Each row has a name. After each piece below comes the name of the row it's from, unless a question asks for something else. Each question is about the rows just above it.

| 131 | 134 | 126 | 126 | 129 | 124 | 129 | 134 | 123 | 127 | 127 | 130 | 123 | 129 | 133 | 127 | 126 | 130 | 128 | 126 | 129 | 118 | 181 |  69 | 129 | 134 | 130 | 124 | 124 | 131 | 126 | 123 | 124 | 130 | 121 | 126 | 123 | 120 | = L
| 166 | 178 | 128 | 134 |  87 |  99 |  94 | 167 | 134 | 164 | 124 |  75 | 181 | 150 | 136 |  94 | 121 | 137 | 174 | 159 | 115 |  80 | 182 |  69 | 161 | 113 | 121 | 190 |  92 | 107 | 127 | 142 |  23 |  99 | 111 | 101 |  86 |  24 | = D
| 106 | 141 | 125 | 109 | 147 | 120 | 108 | 106 | 117 | 130 | 138 | 136 | 119 | 137 | 129 | 130 | 160 | 136 | 113 | 110 | 123 | 110 | 109 | 138 | 118 | 126 | 120 | 181 | 155 |  84 | 144 | 138 | 156 | 103 | 188 | 179 | 157 | 213 | = B
| 160 | 181 | 109 | 142 | 109 | 110 | 141 |  97 | 110 | 109 | 120 | 123 | 137 | 129 | 136 | 126 | 111 | 120 | 136 | 108 | 147 | 100 | 138 | 118 | 106 | 117 |  94 | 161 | 129 | 138 | 113 | 140 | 138 | 129 | 130 | 136 | 119 | 161 | = T
| 100 |  94 | 141 | 109 | 147 | 120 | 108 | 106 | 117 | 130 | 138 | 136 | 119 | 137 | 129 | 130 | 160 | 136 | 113 | 110 | 123 | 110 | 109 | 138 | 118 | 126 | 120 | 181 | 138 | 142 |  97 | 109 | 111 | 136 | 129 | 140 | 161 | 161 | = W
asked: | 161 | 129 | 138 |
T
| 138 | 138 | 161 | 181 | 100 | 129 | 108 | 142 | 138 | 120 | 109 | 120 |  94 | 140 | 130 | 109 | 113 | 136 | 110 | 129 | 118 | 136 | 126 | 136 | 110 | 160 | 137 | 130 | 117 |  97 | 106 | 111 | 109 | 141 | 119 | 147 | 123 | 161 | is which row reordered?
W
The row with | 99 | 94 | is
D
Go on from | 182 |  69 | to the end of its row.
| 161 | 113 | 121 | 190 |  92 | 107 | 127 | 142 |  23 |  99 | 111 | 101 |  86 |  24 |
The rest of the row after | 129 | 118 | 181 |:
|  69 | 129 | 134 | 130 | 124 | 124 | 131 | 126 | 123 | 124 | 130 | 121 | 126 | 123 | 120 |

| 226 | 180 | 255 | 150 | 209 |  95 | : N
| 184 | 155 | 218 | 150 | 207 |  91 | : Z
| 195 | 142 | 159 | 150 | 129 | 132 | : M
| 219 | 156 | 161 | 150 | 153 | 116 | : R
| 145 |  93 |  67 | 150 | 106 | 136 | : H
| 190 | 140 | 181 | 150 | 121 | 128 | : X
| 190 | 150 | 159 | 142 | 156 | 115 | : E
| 185 | 124 | 137 | 150 | 134 | 125 | : S
|  98 |  69 |  89 | 150 | 205 | 147 | : A
|  98 |  69 |  89 | 150 | 114 | 147 | : U
asked: | 161 | 150 |
R
Which row holds | 142 | 159 | 150 |?
M
asked: | 124 | 137 | 150 | 134 |
S
asked: |  98 |  69 |  89 | 150 | 114 | 147 |
U
After | 156 | 161 | 150 |, its row goes on with
| 153 | 116 |
After | 184 | 155 | 218 | 150 |, its row goes on with
| 207 |  91 |

| 143 | 105 | 145 | 110 |  84 | 128 | 132 |  66 | 135 | 123 |  71 | 146 | : F
|  89 | 101 |  54 |  91 | 180 | 155 | 123 | 130 | 113 |  74 | 138 |  89 | : V
| 120 |  52 |  53 |  91 | 120 | 129 |  79 | 111 | 160 |  74 | 145 | 111 | : K
| 120 |  53 | 110 | 145 |  91 | 236 | 111 |  65 | 160 |  74 |  79 | 129 | : G
asked: |  79 | 111 | 160 |  74 | 145 | 111 |
K
After |  74 | 145 |, its row goes on with
| 111 |
asked: | 110 | 145 |
G
Which row holds these entries in another order? |  79 | 160 | 120 | 111 | 236 |  74 | 145 | 129 | 110 |  53 |  65 |  91 |
G
The rest of the row after | 120 |  53 |:
| 110 | 145 |  91 | 236 | 111 |  65 | 160 |  74 |  79 | 129 |
After | 53 | 91 |, its row goes on with
| 120 | 129 |  79 | 111 | 160 |  74 | 145 | 111 |

|  81 |  93 |  97 |  46 |  79 | 203 | 213 |  64 | 185 |  76 | 196 | 190 |  40 | -> gume
| 155 | 155 |  60 |  96 | 187 | 182 | 119 | 172 | 187 |  80 |  99 |  83 | 193 | -> kanem
| 118 | 119 | 138 | 203 | 158 | 148 | 174 | 129 | 152 | 154 |  63 |  44 | 105 | -> vuneg
| 155 | 155 |  60 |  96 | 187 | 182 | 119 | 172 | 187 |  80 |  99 |  83 |  82 | -> momun
|  46 |  76 |  81 | 196 |  97 |  40 | 190 |  93 | 185 |  65 |  79 | 203 | 213 | -> zada
| 179 |  70 |  98 |  74 | 169 | 141 |  52 |  91 | 201 | 203 |  37 | 162 | 209 | -> rop
| 186 | 137 |  88 |  55 | 118 | 205 | 197 |  84 |  72 |  77 | 206 | 169 | 162 | -> Zus
Put |  40 |  46 |  65 |  76 |  79 |  81 |  93 |  97 | 185 | 190 | 196 | 203 | 213 | back in order: which row is it?
zada
asked: |  88 |  55 | 118 | 205 | 197 |  84 |  72 |  77 |
Zus

